Each row below is a small network's average activation on inputs in which a field has the value named, seen along a few directions.
Values that are neighbours, or in one group, have similar rows; names and order tell nothing.
In the rows, 500 means zero.
Random noise pushes rows far along 2 fixed directions. That doesn't count. These rows show it; they differ only by the noise:
[401 517 505 486 614 540 494 345 525 532 603 428]
[456 496 480 527 511 472 495 225 429 585 663 442]
[389 522 510 481 606 536 483 404 551 510 580 432]
[371 533 520 495 394 412 398 702 621 416 478 478]


E, 9 values:
e1: [476 454 482 553 391 392 467 324 422 548 621 469]
e8: [550 500 431 480 347 452 436 490 416 536 638 503]
e2: [603 474 452 649 164 421 532 532 301 417 474 556]
e3: [647 377 485 587 410 424 494 542 387 436 456 571]
e4: [519 471 376 521 717 643 608 123 433 697 672 341]
e7: [639 661 526 520 350 341 475 667 550 428 380 610]
e9: [445 503 524 526 492 477 475 836 445 426 295 570]
e6: [552 538 541 436 604 611 542 529 637 525 371 626]
e5: [518 428 638 306 638 615 557 771 685 469 298 518]
The values of E form 3 separate groups.
Q: List the group mates of e9, in the order listed.
A: e2, e3
Q: List the group mates of e4, in the order listed.
A: e1, e8

Z, 9 values:
z1: [783 653 441 607 406 319 572  47 345 705 645 541]
z5: [543 535 515 420 518 584 499 478 677 615 417 641]
z8: [510 440 542 609 328 352 507 591 262 460 346 616]
z9: [428 556 484 586 377 446 510 572 609 453 479 424]
z7: [537 484 451 527 788 660 580 617 419 442 405 459]
z6: [451 435 493 585 406 564 502 638 409 269 494 490]
z3: [297 631 485 417 225 420 317 846 657 435 564 422]
z4: [592 347 582 256 525 516 517 511 610 613 489 514]
z2: [357 422 508 521 669 485 407 476 555 426 574 446]
The values of Z form 3 separate groups.
Q: List the group mates of z5, in the order listed.
A: z1, z4
Q: List the group mates of z8, in the order listed.
A: z7, z6
